Each row below is a small network's average activation on inputs in which a field has the value named, seen along a few directions.
Related values have similar rows: they may be neighbours, one step apart, or belong to one group.
(in the rows, 500 means zero)
Strong random noise was added to every row along 5 fixed directions; ignore it. To show where, here is one row again and again, with new noise each time:
[487 417 350 567 491 526 594 472 515 483 473 443 581 435 563 492 630 434
 318 446]
[291 591 813 461 548 478 424 484 434 304 466 562 515 495 484 189 424 447
 497 600]
[576 350 556 564 623 434 619 362 431 452 579 479 591 457 568 386 434 327
 391 384]
[615 433 615 479 560 391 492 334 436 521 518 553 427 448 577 516 297 317
 566 410]
[431 390 436 468 535 525 437 465 257 609 672 355 651 445 246 409 559 493
 461 374]
[389 512 527 638 431 550 386 485 440 345 351 495 490 530 555 369 443 561
 238 612]
[430 537 691 309 614 402 654 444 574 472 575 575 529 367 552 379 572 240
 722 418]


Values of B:
b6: [434 469 386 526 555 515 652 624 539 540 665 388 784 487 362 424 704 581
 438 333]
b13: [357 537 362 449 485 501 475 588 474 461 472 404 568 414 474 471 735 554
 445 457]
b3: [640 405 428 653 486 576 421 525 406 568 594 445 485 667 400 623 307 721
 418 458]
b8: [615 433 563 473 727 445 576 475 356 527 781 372 701 589 352 321 489 485
 521 261]
b9: [689 484 644 600 553 457 359 410 484 408 444 573 311 693 701 573  74 576
 507 549]
b10: [625 493 516 598 517 562 564 492 626 458 445 569 387 626 662 628 346 588
 478 570]
b12: [298 626 755 510 573 620 534 662 570 249 462 562 522 610 490 273 618 678
 545 753]
b11: [410 463 362 576 506 530 724 507 673 353 410 507 617 414 706 435 767 400
 243 525]
b15: [763 389 427 548 617 478 699 470 563 600 571 523 471 524 568 647 529 409
 623 465]
b5: [523 692 497 427 351 453 316 510 588 587 339 567 257 431 571 667 429 467
 695 522]
b4: [502 472 725 461 594 468 451 435 354 517 603 486 536 519 367 296 377 428
 595 541]
b14: [589 515 662 694 413 538 454 451 607 337 318 630 376 672 691 419 205 558
 272 779]
b7: [485 461 519 524 464 510 519 538 489 506 468 532 527 513 430 486 541 539
 455 624]
b1: [340 616 520 290 421 458 495 556 593 562 485 585 452 369 411 534 670 431
 727 559]
b2: [389 578 528 536 479 441 655 564 698 279 385 577 582 482 721 405 614 476
 377 517]
The values of B form a ring.
A walk along B starts at b7 and steps to its neighbour b4. Put b8, b9, b10, b5, b1 in the order it reaches them.
Answer: b1, b5, b8, b9, b10
Which values are neighbours of b2? Give them in the order they are listed.
Answer: b6, b13
Which values are neighbours of b15? Give them in the order they are listed.
Answer: b12, b14

Values of P:
p9: [165 778 482 245 412 563 390 727 519 546 564 415 575 501 287 425 743 668
 700 490]
p6: [270 720 559 327 457 644 511 738 669 441 487 492 486 569 420 445 769 667
 750 641]
p8: [282 693 743 359 517 545 337 651 471 416 533 493 547 591 344 306 467 662
 683 522]
p7: [601 245 465 619 683 620 759 524 508 501 684 473 678 554 444 315 565 465
 365 487]
p15: [297 609 854 177 611 373 395 491 376 517 705 540 525 374 315 351 412 386
 947 316]
p11: [517 556 388 623 338 613 346 511 505 555 328 523 347 524 473 600 480 628
 346 740]
p12: [418 617 881 410 545 594 260 475 300 530 611 560 380 536 175 325 316 524
 779 618]
p5: [577 337 273 560 618 551 739 577 507 534 688 361 744 571 494 531 684 574
 381 354]
p1: [456 472 523 361 518 367 300 402 254 687 591 461 471 394 316 576 356 456
 657 405]
p14: [252 487 537 416 455 482 381 495 314 472 531 461 592 401 310 333 619 519
 489 559]
p4: [686 352 482 524 562 330 690 343 474 562 561 524 533 387 600 536 493 221
 486 422]
p3: [439 565 568 355 543 379 536 501 505 518 623 470 602 443 486 422 487 461
 614 320]
p13: [745 490 351 380 287 345 283 358 413 847 438 547 290 435 372 927 332 357
 705 523]
p10: [516 589 550 662 545 655 534 588 613 305 374 518 444 689 607 342 543 636
 267 716]
p2: [523 414 525 574 530 444 567 403 526 396 420 558 482 389 674 537 454 383
 475 341]
The values of P form a ring.
A walk along P starts at p3 and steps to its neighbour p15. Put p9, p8, p7, p4, p13 in the order it reaches them.
Answer: p4, p13, p7, p8, p9
Which values are neighbours of p1? Give them in the order they are listed.
Answer: p14, p2
Which values are neighbours of p6? Give them in the order they are listed.
Answer: p5, p10
